Each row below is a small network's average activation on inputs in which a field has the value named, seen along a few directions.
Values that are neighbours, or in one group, have similar rows; names and order tell nothing.
In the rows, 500 means zero.
Random noise pushes rows far along 15 fixed directions. That doesn't count. These rows show it; they differ only by the noise:
[474 686 494 468 335 542 492 491 417 443 458 476 498 365 609 616 485 674
 566 553 413 464 377 596 551 429 585 696 531 500 430]
[409 539 574 570 568 483 228 469 261 277 511 515 867 498 411 502 371 420
 566 462 415 486 403 555 464 653 627 448 551 576 581]
[404 701 503 489 508 425 510 457 436 448 302 694 577 595 580 282 371 623
 665 485 495 341 480 510 467 594 544 558 479 533 447]
[449 555 532 614 503 607 682 518 517 637 435 457 572 315 542 574 619 552
 383 570 495 476 448 643 637 663 480 663 581 483 596]
[394 384 534 552 571 566 451 681 412 659 533 473 531 389 591 563 485 600
 525 587 524 625 451 558 526 551 474 566 487 454 709]
[372 626 531 432 816 429 380 496 493 318 535 652 739 494 482 505 265 544
 564 479 516 593 511 457 492 531 404 299 442 547 594]
[475 513 346 606 486 452 314 430 549 549 556 431 559 498 629 517 471 450
 488 463 320 527 586 437 350 428 697 473 357 456 529]
[519 725 484 594 248 409 282 355 387 404 391 499 587 478 716 427 563 471
 660 443 428 511 406 575 524 559 831 552 538 497 333]
[441 561 491 569 702 489 760 487 431 418 526 555 534 566 352 465 514 447
 409 350 585 435 724 536 692 534 293 545 569 427 639]
[464 595 483 565 471 483 643 427 516 448 448 521 470 578 505 485 570 373
 530 374 632 395 638 605 698 433 406 497 621 475 531]
[290 555 634 501 795 399 476 791 386 577 408 590 600 423 561 529 492 434
 604 567 625 421 598 563 555 611 377 477 640 650 741]
[580 692 466 490 678 533 702 436 647 462 420 552 503 388 584 329 379 710
 414 485 411 448 496 454 307 809 528 576 351 582 508]
[444 542 494 549 557 431 492 551 423 631 376 597 599 481 457 459 574 448
 373 588 407 437 534 393 423 613 576 475 483 528 353]
[626 344 498 495 356 457 466 540 315 483 449 562 367 731 474 355 516 417
 514 379 534 531 502 291 361 541 525 388 393 426 262]
[310 727 419 511 587 347 451 564 314 484 505 613 508 522 552 446 434 688
 665 488 438 501 700 535 628 301 546 704 529 397 603]
[486 626 471 468 505 364 383 611 376 511 462 568 431 590 428 288 436 689
 689 555 488 508 681 467 377 415 637 623 582 587 498]
[342 379 306 439 523 629 584 405 456 559 433 583 479 483 312 416 398 449
 147 630 370 120 525 583 450 362 482 566 438 475 428]


P, 13 values:
p11: [555 304 485 373 303 588 436 485 422 543 492 463 303 472 589 394 517 494
 462 543 589 479 300 584 556 478 558 531 446 401 444]
p8: [674 627 459 551 600 457 728 420 624 393 560 433 436 528 514 499 534 560
 454 316 357 494 638 314 361 659 480 602 379 488 484]
p9: [636 509 576 471 457 381 422 495 383 401 473 507 463 512 467 360 599 459
 534 489 484 597 403 525 495 665 637 584 665 499 359]
p3: [405 734 596 462 471 476 442 406 636 456 387 537 627 393 720 550 464 542
 672 579 425 379 300 595 509 601 600 529 502 611 516]
p10: [595 393 495 435 369 599 353 496 587 552 519 396 496 441 526 444 436 620
 494 601 436 556 311 457 316 598 636 520 379 533 487]
p7: [455 368 613 504 480 458 263 623 547 577 519 404 682 522 427 668 497 469
 648 663 226 359 331 468 237 498 590 619 562 682 591]
p6: [435 491 545 628 579 394 448 719 565 696 438 463 576 502 827 713 562 277
 557 410 421 490 542 237 297 603 458 342 287 514 578]
p2: [631 452 572 362 621 305 489 598 597 545 527 443 392 469 529 631 666 406
 481 547 419 567 436 376 464 476 453 467 544 516 368]
p4: [732 305 566 537 434 698 556 334 772 468 487 404 650 551 297 430 455 501
 384 532 458 523 281 458 259 779 482 393 509 620 443]
p5: [326 569 476 502 361 602 377 460 472 402 412 502 565 417 613 524 347 528
 655 535 476 200 389 701 479 435 584 599 483 647 623]
p13: [572 388 403 537 534 448 513 282 604 532 595 482 523 595 438 402 512 465
 399 477 323 509 491 432 456 511 580 519 370 375 470]
p12: [388 270 360 491 391 479 497 451 646 811 400 571 444 732 431 357 467 554
 527 683 385 222 475 509 420 250 502 613 423 378 499]
p1: [633 780 441 302 537 317 464 335 647 325 554 577 206 400 651 285 491 760
 654 535 454 661 491 571 512 405 702 650 543 505 337]
The values of P form a line.
Q: Name the neighbours of p4, in listed order.
A: p8, p9
Q: Name the neighbours of p1, in listed order.
A: p7, p5
Q: Name the neighbours of p10, in listed order.
A: p11
Q: Name the neighbours of p13, in listed order.
A: p3, p12
